Each row below holds a small network's activations on one input, seen along a few directions.
In each table, some parts of the input vary, and every possible input appears once, in random order.
Descriptions start from the smaller parts, as in this example, which fits no table here: line(6) and (point or line(9) or (values(2) and ring(8))).
Shared parts are said once, and a part with two or three values counts as separate values.

Other details of the inputs shift rows strongly along two fixed directions, in all tables alike. That doesn't count.
These rows show it; all are for the same input, with only those details redrawn:
19, -4, -18, 1, 20, -8, -23, -7, 4, -5, 20
8, 22, 25, -18, 47, -11, 7, 33, -18, 4, -30
-23, 54, -18, 16, -27, -39, -7, 44, 61, 30, -53

A family of inputs:
x1: 20, 18, 28, -11, 27, -12, 13, 21, -38, 20, -40
x2: 8, -25, -12, 20, -6, 5, -5, -27, -14, -12, -3
x3: -26, 52, 1, 8, -62, -24, 13, 23, 41, 63, -46
x4: -33, 20, 47, -15, 18, -3, 21, 6, -42, 13, -21
x5: 4, -1, -2, -12, 4, 7, -9, -16, 5, 12, 37
x6: -7, -22, 4, 6, -22, 20, 9, -37, -13, 5, 15
x7: -10, -12, 0, -13, -4, 20, -1, -12, 12, -17, 33
x8: -3, 0, 31, -6, 25, 11, 26, 32, -19, -22, -44
x9: 19, 19, 25, -22, 40, -13, 8, 39, -20, 10, -28
x10: -16, 0, 31, 5, 20, -5, 25, 16, -43, -11, -48
x11: -24, -5, 0, -7, 4, -2, -14, -16, -2, -5, 40
x12: 6, -7, -12, 14, 8, -9, -23, -28, -14, -4, 7
x13: -9, -4, 4, 0, -8, 7, -8, -37, -13, 13, 24
x14: -18, 3, 47, -19, 10, 26, 40, 23, -18, -6, -26
x15: 4, -10, -3, -14, -5, 21, 4, -9, 12, -8, 34
x16: -11, 19, -62, 32, -63, -22, -24, 11, 90, 2, -7
x17: 32, -26, -15, 14, -14, 5, 0, -19, -16, 3, 0
x18: -62, 33, 4, 18, -65, -10, 26, 37, 54, 13, -46
x19: 7, -20, 0, 5, -23, 22, 14, -34, -12, 14, 16
x20: -20, -23, 4, 10, -23, 12, 9, -34, -19, -3, 19
x21: -34, 12, 43, -28, 22, 10, 29, 32, -17, -16, -12
x22: 6, -2, 0, -2, -9, 8, -4, -35, -12, 22, 25
x23: -9, 8, -59, 45, -76, -14, -13, 5, 82, 5, -17
x24: -8, -16, -16, 4, 11, -3, -15, 0, 4, -41, 20
x25: 7, -21, 0, -2, -18, 30, 14, -15, 5, -5, 24
x26: 21, -5, -15, 12, 7, -8, -18, -26, -14, 6, 8
x27: 4, -6, -15, 3, 21, -9, -28, -10, 3, -14, 19
x28: 22, -23, -15, 18, -7, 6, 0, -25, -14, -2, -2
x29: 5, -15, -16, 1, 12, 5, -15, -3, 10, -33, 16
x30: -5, -28, -12, 17, -3, 5, -4, -6, -4, -39, 9
x31: -9, -8, -16, 7, 20, -17, -28, -7, -4, -22, 23
x32: 21, -1, 27, -12, 18, 11, 31, 41, -21, -7, -42
x33: 19, -4, -18, 1, 20, -8, -23, -7, 4, -5, 20
x34: 17, -24, 0, -6, -25, 28, 15, -9, 2, 1, 26
x35: 19, 10, 24, -24, 31, 2, 20, 47, -13, -10, -32
x36: 14, -4, -2, -17, -3, 5, -8, -11, 3, 17, 39
x37: 14, -13, -3, -19, -11, 19, 4, -3, 10, -2, 36
x38: -11, -3, 1, -11, 5, 6, -14, -19, 5, 3, 36
x39: -25, 35, 1, 15, -76, -11, 30, 24, 42, 55, -56
x40: -18, 17, 31, -1, 34, -19, 7, 15, -43, -3, -39
Changing only one part turns x6 into x14. The same change can be made to x28. Which row results?
> x23
Changing only one part turns x34 into x39. The same change can be made to x18. Which row results?
> x20
What do these inputs look like to the network?
> values(2) and line(4) and ring(5)
A walk changes only the line(4) part. It starts at x11 and steps to x38. List the rest of the walk in order.
> x5, x36
Which other rows does x27 become when the ring(5) part takes its other values? List them by row number.
> x2, x8, x12, x29

A family of inputs:
x41: 15, -6, -6, 0, 13, -7, -20, -28, -32, 6, 34
x42: 10, -16, 6, -16, -4, 21, -4, -24, -17, 9, 45
x43: -60, 75, -10, 28, -87, -34, 9, 46, 99, 69, -68
x44: 5, 46, 41, -22, 33, -10, 16, 30, -14, 41, -65
x45: 5, -38, -7, 14, 4, -6, -15, -24, -33, -19, 13
x46: -18, 30, 44, -30, 19, 6, 31, 66, -1, -2, -43
x47: -1, -18, 1, -2, 13, -11, -25, -30, -30, 5, 34
x48: -31, 33, 47, -18, 33, -1, 30, 52, 3, -10, -48
x49: 37, -14, -18, -7, 36, 5, -28, -13, 4, -18, 19
x50: 11, -23, -2, -6, 20, 19, -11, -5, 5, -24, 38
x51: 0, -25, -10, -1, 26, -14, -29, -6, -15, -29, 32
x52: -12, 17, 49, -4, 9, 11, 43, 43, -14, 9, -66
x53: 29, -9, -19, -3, 31, -4, -23, -10, -7, -23, 27
x54: 18, -35, -1, 0, -13, 28, 5, -18, -19, -16, 23
x55: 4, -32, 2, 12, 1, 21, 5, -31, -16, -24, 19
x56: 16, -12, -17, 1, 26, -9, -24, -4, -16, -28, 32
x57: -3, 29, 30, -22, 36, -10, 35, 68, -1, 9, -48
x58: -18, 14, -80, 65, -101, -39, -34, -14, 77, 16, -9
x59: 24, -18, -8, -7, 12, 6, 0, -22, -17, 20, 40
x60: -18, 38, 55, -39, 1, 0, 43, 39, -18, 30, -40
x61: 19, -34, -1, -8, -18, 23, 12, -21, -19, -19, 24
x62: -5, 17, -81, 62, -96, -34, -33, -19, 85, 21, -14
x63: -54, 21, -75, 43, -80, -23, -34, -10, 108, -6, 11
x64: -16, -11, 1, -6, 12, 15, -5, -42, -18, -6, 36
x65: 42, -27, -14, 9, 14, 13, -13, -30, -15, -7, 1
x66: -4, -13, 9, -4, 10, 14, -5, -38, -13, 1, 40
x67: -39, 22, 41, -5, 13, 7, 44, 31, -22, -7, -70
x68: 2, 16, 33, -5, 14, -3, 49, 50, -20, 20, -66
x69: 28, -3, -8, -3, 18, -2, -18, -34, -23, 11, 29
x70: 14, -22, -3, -24, 3, 17, -2, -4, 0, -29, 43
What do these inputs look like to the network?
> values(3) and (point or line(4) or line(5))
Changing only the values(3) part turns x45 into x47. The same change can be made to x52. Which row results?
> x43
A walk changes only the line(4) part. It starts at x49 and steps to x53. List the rest of the walk in order.
> x56, x51
A walk changes only the line(5) part. It starts at x63 and steps to x48. List the rest of the walk in order.
> x50, x46, x70

A family of inputs:
x71: 7, 17, 39, -35, 26, 16, 25, 21, -21, 13, -26
x72: -2, -2, 27, -8, 50, -1, 27, 36, -17, -10, -34
x73: 2, -19, -7, -4, -2, 25, -6, -40, -5, -28, 43
x74: 17, -16, -17, 9, -7, 10, -4, -52, -20, 0, 34
x75: -5, -24, 0, 1, 0, 25, -12, -35, 1, -24, 49
x76: 2, -1, 24, -5, 10, -12, 22, 40, -21, -3, -39
x77: 3, -33, -5, 10, -4, 11, -17, -43, -21, 9, 38
x78: 20, -28, -14, -13, -11, 14, -6, -26, -14, 4, 51
x79: -3, 13, 23, 0, 0, 14, 35, 21, 1, 1, -45
x80: -20, 19, 2, 17, -43, -7, 35, 32, 25, 17, -45
x81: 5, 34, 17, -3, 26, -16, -4, 15, -15, 8, -50
x82: 0, -24, -16, -9, -12, 17, -7, -37, -14, -26, 40
x83: 31, -15, -20, 9, 6, -7, -37, -40, -21, -10, 24
x84: 2, 12, 33, -28, 37, -12, 18, 40, -21, 12, -15
x85: 5, 4, 46, -19, 45, -14, 16, 20, -63, 8, -28
x86: 14, -1, 59, -32, 111, 10, 23, 11, -78, -9, -23
x87: -27, 23, -28, 28, -18, -33, -13, 3, 46, 26, -19
x88: 39, -28, -28, 10, 11, 9, -26, -24, -4, -33, 18
x89: 17, -16, -17, -3, 1, 1, -35, -26, -10, -37, 34
x90: 0, 13, 5, 11, 27, -11, 20, 52, -9, -2, -34
x91: 34, -13, -24, -8, 27, 5, -32, -21, 9, -12, 42
x92: 3, -17, -29, 10, 20, -3, -23, -8, -9, -30, 53
x93: 31, -30, -29, 13, 20, 9, -23, -22, 5, -30, 23
x94: -42, 27, -47, 55, -97, -29, -19, -14, 86, 48, -8
x95: 23, -18, -26, -7, 31, 5, -24, -20, 14, -8, 47
x96: -4, 32, -13, 20, -39, -25, -2, 39, 41, 6, -65
x97: -4, -24, -10, -1, -17, 14, 0, -32, -12, -22, 51
x98: 10, -24, -14, -3, -5, -2, -29, -21, -15, -33, 40
x99: 2, 33, 9, -12, -15, -24, 0, 42, 14, 20, -34
x100: 9, -22, -3, 13, 5, 17, -15, -49, -10, 4, 38
x101: -38, 19, 36, -6, -8, 3, 24, 27, 2, 3, -21
x102: 2, 18, 49, -26, 31, 18, 26, 25, -13, 16, -16
x103: -37, 11, 38, -14, -1, 5, 19, 28, -10, 2, -24
x104: 23, -39, -23, 5, -12, 22, 2, -33, -15, -19, 25
x105: 13, -44, -6, 16, -9, 24, 1, -27, -6, -13, 39
x106: 6, -27, -7, 10, 2, 16, -21, -48, -12, 6, 33
x107: 19, -22, -22, -7, 26, 0, -20, -18, 10, -6, 52
x108: -22, 17, 36, -24, 13, 13, 23, 17, -17, -9, -32
x109: 21, -38, -18, 7, -8, 27, -4, -35, -4, -18, 23
x110: 0, 49, -7, -2, -30, -29, -11, 40, 42, 23, -45
x111: -19, 19, 21, -2, -11, -10, 23, 13, -20, 30, -38
x112: -4, 5, 42, -15, 52, -14, 18, 20, -52, 10, -25
x113: -1, 12, 46, -30, 29, 17, 19, 26, -16, 18, -21
x114: -21, 34, 12, -9, 20, -12, -1, 32, 15, -13, -38
x115: 2, 9, 49, -24, 44, 15, 26, 0, -56, 10, -36
x116: 18, -44, -22, 13, 7, 0, -11, -16, -8, -20, 36
x117: -35, 21, -25, 15, -56, -35, -15, 21, 46, 4, -12
x118: -29, 37, -64, 37, -116, -30, -11, 5, 107, 47, 2
x119: 29, -15, -31, 3, 25, -3, -23, -4, -5, -5, 57
x120: 3, -18, -13, -5, -10, 18, -1, -38, -11, -27, 45
x121: -11, 22, 34, -14, -1, 4, 25, 32, 5, 28, -17
x122: -33, 22, -22, 10, -6, -17, -12, 13, 49, -7, -11
x123: -26, 25, -73, 55, -117, -22, -3, -2, 105, 24, -24
x124: -3, 16, 3, 10, -24, -21, 8, 41, 13, 4, -54
x125: 25, -23, -17, 9, 1, -10, -31, -36, -27, -6, 30
x126: -18, 41, 6, -5, -1, -16, -6, 31, 19, -12, -45
x127: -4, 37, 12, -15, -17, -2, 29, 25, 15, 25, -29
x128: 23, -14, -24, 11, 27, -3, -35, -39, -7, -10, 27
x129: 14, -22, -20, 4, -9, 8, -10, -50, -24, 2, 29
x130: -7, -24, -20, 0, 21, 1, -20, -23, 6, -31, 48
x131: 14, -31, -5, -9, -6, 18, -14, -24, -4, 7, 52
x132: -36, 20, 20, -12, -22, -4, 24, 27, -3, 4, -30
x133: -3, -7, 44, -11, 26, 23, 29, 25, -24, -1, -39
x134: -38, 38, -42, 44, -93, -33, -2, -3, 69, 47, -25
x135: -36, 5, -53, 51, -103, -17, -14, 5, 92, 29, -17
x136: 10, 42, 6, -14, 8, -15, -5, 36, 20, 12, -40
x137: -8, -28, -4, -2, -4, 23, -19, -34, 0, -21, 43
x138: -7, 31, 9, -19, -19, -4, 22, 26, 11, 26, -34
x139: 18, -46, -17, 7, -15, 19, 4, -27, -20, -15, 32
x140: 1, 18, 45, -14, 34, 12, 30, 0, -40, 12, -34
x141: -25, 11, 34, -20, 30, -12, 17, 36, -22, -11, -20
x142: 11, 21, 44, -32, 32, 19, 32, 19, -22, 10, -20
x143: 17, -15, -32, 23, 23, -11, -26, -22, -19, -2, 42
x144: 20, -35, -30, 14, 25, 9, -15, -21, 10, -25, 28
x145: 9, 13, 34, -30, 26, -14, 14, 40, -27, 12, -18
x146: -7, 6, 35, 2, 9, 17, 31, 25, -1, 3, -38
What do these inputs look like to the network?
> values(4) and (point or ring(8) or (values(2) and ring(5)))
Changing only the values(4) part turns x76 into x145. The same change can be made to x146. Which row results?
> x102
Which other rows does x104 become when the values(4) part takes its other values? List them by row number.
> x82, x129, x138
Which other rows does x127 become when the values(2) part takes its other values? List them by row number.
> x138
Which other rows does x118 become when the values(2) part takes its other values? List them by row number.
> x78
Which other rows does x99 become when the ring(8) part takes its other values? List them by row number.
> x84, x91, x95, x107, x110, x136, x145
